A small network was trained on made-up records. Each row is its average activation on records with the value named, seen along a few directions.
Values that are neighbours, or in one group, have similar rows; names and order tell nothing.
In the rows, 500 means zero.
Random noise pushes rows far along 15 fixed directions. That doesn't count. These rows show it; they differ only by the noise:
[501 566 347 469 638 533 549 514 516 432 469 432 634 369 589 327 431 508
 473 551 470 447 528 479 416 557 474 415]
[458 611 370 494 555 569 660 504 638 382 531 429 724 394 611 327 479 497
 499 458 591 491 459 356 498 557 361 444]
[531 506 547 446 449 405 645 668 665 716 355 741 522 630 464 586 530 498
 352 465 634 742 516 597 671 596 366 466]
[469 343 535 805 307 491 385 580 678 357 364 484 652 508 285 429 456 243
 547 614 607 653 505 325 361 376 536 644]
[508 407 535 495 434 418 515 594 538 603 396 551 379 642 407 447 639 578
 444 591 468 478 506 571 474 613 476 479]
[457 450 474 428 669 491 483 551 372 489 577 382 570 391 533 385 418 653
 454 402 405 444 484 526 523 514 425 464]
[500 479 547 415 346 440 531 489 710 426 500 448 323 544 376 557 440 579
 496 326 487 480 471 368 478 423 632 361]
[472 535 537 448 369 509 450 434 506 601 460 528 354 571 582 498 624 585
 605 646 484 394 619 543 486 546 605 407]
[573 471 350 701 630 334 574 337 575 556 553 551 474 601 651 375 455 480
 496 761 584 502 424 467 604 394 505 404]
[497 473 368 565 449 399 493 530 493 506 541 537 388 605 295 460 536 446
 451 385 438 481 529 341 535 557 572 553]
[619 366 395 412 729 393 464 499 370 474 661 360 524 472 579 352 565 508
 431 308 361 554 365 490 508 286 504 766]
[599 464 411 572 671 402 463 500 357 532 455 608 497 490 380 585 345 462
 332 528 521 528 472 535 483 565 600 474]
[395 535 519 589 465 423 457 655 603 507 487 740 567 457 480 553 356 327
 524 679 378 575 617 621 694 376 758 632]
[553 299 475 495 667 313 446 519 382 504 519 401 650 420 559 367 424 592
 372 511 658 581 389 475 477 475 453 582]
[504 368 456 552 492 505 401 528 464 480 368 436 482 482 395 512 412 398
 521 588 610 422 587 445 500 483 687 466]
[467 652 495 426 640 569 616 467 537 458 690 548 574 434 739 529 493 578
 559 486 316 450 457 643 669 389 520 515]
[343 450 532 488 604 542 525 615 513 591 601 475 512 467 560 495 323 530
 592 410 395 478 595 571 916 300 496 438]


Field J:
j13: [539 460 506 556 588 577 583 444 546 393 595 441 354 553 477 627 465 469
 537 494 433 345 301 574 638 350 554 492]
j3: [624 552 505 409 617 396 551 389 465 650 415 566 449 512 651 403 507 639
 362 600 650 528 370 538 379 562 424 396]
j12: [625 462 156 456 571 421 588 559 532 411 438 493 558 563 421 764 502 313
 431 276 446 639 674 573 539 656 610 429]
j9: [375 412 531 634 471 424 618 579 586 557 539 565 310 671 386 279 484 419
 509 623 502 346 402 348 822 334 513 627]
j7: [482 429 536 505 540 470 506 471 425 449 550 512 450 534 506 618 478 468
 525 573 476 376 448 563 585 470 617 512]
j11: [637 430 414 507 731 609 729 426 550 432 537 382 496 599 653 716 527 400
 499 552 647 336 322 647 785 419 523 471]
j8: [441 493 528 699 350 571 451 379 380 634 651 507 368 747 555 484 775 418
 757 615 554 394 591 438 691 506 396 627]
j6: [526 635 340 688 395 649 583 394 601 462 485 558 481 567 403 709 529 252
 579 487 625 501 611 353 538 565 498 420]
j2: [432 435 518 656 412 517 448 474 646 334 454 309 524 466 376 407 390 471
 615 516 554 481 536 342 375 460 422 314]
j1: [581 574 466 417 524 339 415 381 439 425 576 485 649 373 667 360 543 527
 445 496 586 660 444 455 243 538 459 634]
j10: [493 462 615 528 377 430 518 448 392 554 624 531 474 637 400 805 665 684
 453 350 567 570 429 532 527 793 316 497]
j5: [575 455 715 599 525 564 632 434 557 509 381 639 475 599 442 767 408 560
 410 669 686 497 331 665 525 529 462 344]
j4: [626 477 430 290 534 611 504 532 321 567 434 418 326 576 336 675 612 467
 427 226 509 475 509 513 469 646 474 538]
J is arranged as 4 separate groups.
- List the group mates of j10, in the order listed. => j13, j11, j6, j4
- List the group mates of j7, in the order listed. => j12
- List the group mates of j1, in the order listed. => j8, j2

Field U:
u22: [477 551 506 289 500 459 399 393 399 484 704 380 408 360 608 543 444 759
 559 308 348 441 566 549 445 492 562 448]
u15: [539 485 512 471 518 549 511 519 570 548 308 484 524 502 489 297 514 509
 488 557 566 552 521 454 364 477 380 391]
u20: [517 613 467 355 450 562 534 567 577 546 345 581 384 500 438 475 507 476
 460 507 356 466 535 505 369 506 612 443]
u18: [444 385 620 569 557 533 404 571 170 552 537 559 666 500 597 622 690 650
 492 754 468 488 475 807 445 746 343 650]
u8: [386 708 322 447 592 584 500 526 428 347 607 454 706 220 542 449 313 503
 488 401 338 424 697 464 462 618 575 471]
u6: [822 415 549 435 689 443 379 389 258 555 340 497 421 465 422 484 399 559
 252 456 633 643 303 514  49 531 356 442]
u9: [496 408 638 658 406 516 343 457 403 547 360 481 508 452 421 392 466 529
 476 704 722 538 464 421 300 543 354 510]
u24: [341 618 614 414 361 260 584 625 696 354 574 636 625 411 595 483 551 696
 449 746 456 391 447 660 439 761 644 467]
u2: [487 614 476 451 444 582 552 391 675 370 531 349 482 379 549 233 458 523
 554 417 556 389 398 178 370 333 510 500]
u23: [560 365 534 586 454 396 501 516 606 602 399 470 377 692 463 479 563 392
 497 654 536 542 517 532 568 404 519 507]
u12: [535 496 263 405 736 319 524 472 329 569 548 492 492 438 644 350 517 548
 390 608 456 385 488 560 486 566 581 478]
u14: [391 547 639 662 560 643 545 566 553 381 545 510 600 463 491 511 418 438
 608 631 345 375 407 569 663 396 523 555]
u11: [592 631 470 264 477 403 456 387 395 535 377 568 524 384 709 414 506 458
 446 613 738 511 581 450 320 529 730 579]
u16: [487 517 565 377 473 495 653 701 677 522 423 621 440 537 333 719 387 648
 344 349 474 519 490 658 650 665 563 322]
u4: [505 471 564 451 379 483 344 436 400 604 464 459 537 465 582 422 567 471
 502 465 499 671 581 447 338 378 423 635]
u5: [444 628 656 688 351 511 447 493 509 740 536 750 306 695 382 555 570 447
 564 585 289 655 554 582 571 498 308 510]
u3: [620 460 419 507 500 484 513 331 458 637 448 449 262 670 504 582 588 608
 504 502 490 495 491 531 383 573 374 275]
u1: [501 543 607 462 498 577 553 510 521 330 559 505 487 483 457 604 593 549
 501 445 407 388 405 569 349 542 574 495]
u21: [491 423 782 465 513 686 407 454 354 445 518 425 462 467 431 542 456 495
 555 411 599 446 338 476 496 279 438 622]
u17: [557 538 412 478 646 352 377 506 344 654 400 589 436 441 593 202 467 442
 406 851 450 480 525 567 369 548 514 547]
u13: [512 602 515 500 563 595 701 452 682 483 395 609 468 536 619 575 430 525
 464 703 556 382 381 594 567 522 558 276]
u10: [530 434 532 624 264 552 378 491 570 494 407 498 500 592 261 616 509 439
 545 234 537 732 632 343 349 537 420 422]
u19: [511 426 340 342 557 401 484 645 486 534 336 410 448 522 457 411 606 632
 421 558 389 398 655 635 410 842 559 340]
u7: [479 576 600 491 576 569 679 583 651 523 494 572 431 514 529 367 502 490
 449 618 492 322 315 555 597 393 468 519]
A value of U combines one of 4 hidden first parts with one of 6 second parts; all combinations occur once.
- Changing only the second part turns u9 into u7. u6 has the same second part as u9; what does that change turn u6 into? => u1
- Changing only the second part turns u2 into u8. u14 has the same second part as u2; what does that change turn u14 into? => u23
- Changing only the second part turns u21 into u10. u3 has the same second part as u21; what does that change turn u3 into? => u13
- Changing only the second part turns u19 into u5. u16 has the same second part as u19; what does that change turn u16 into? => u22
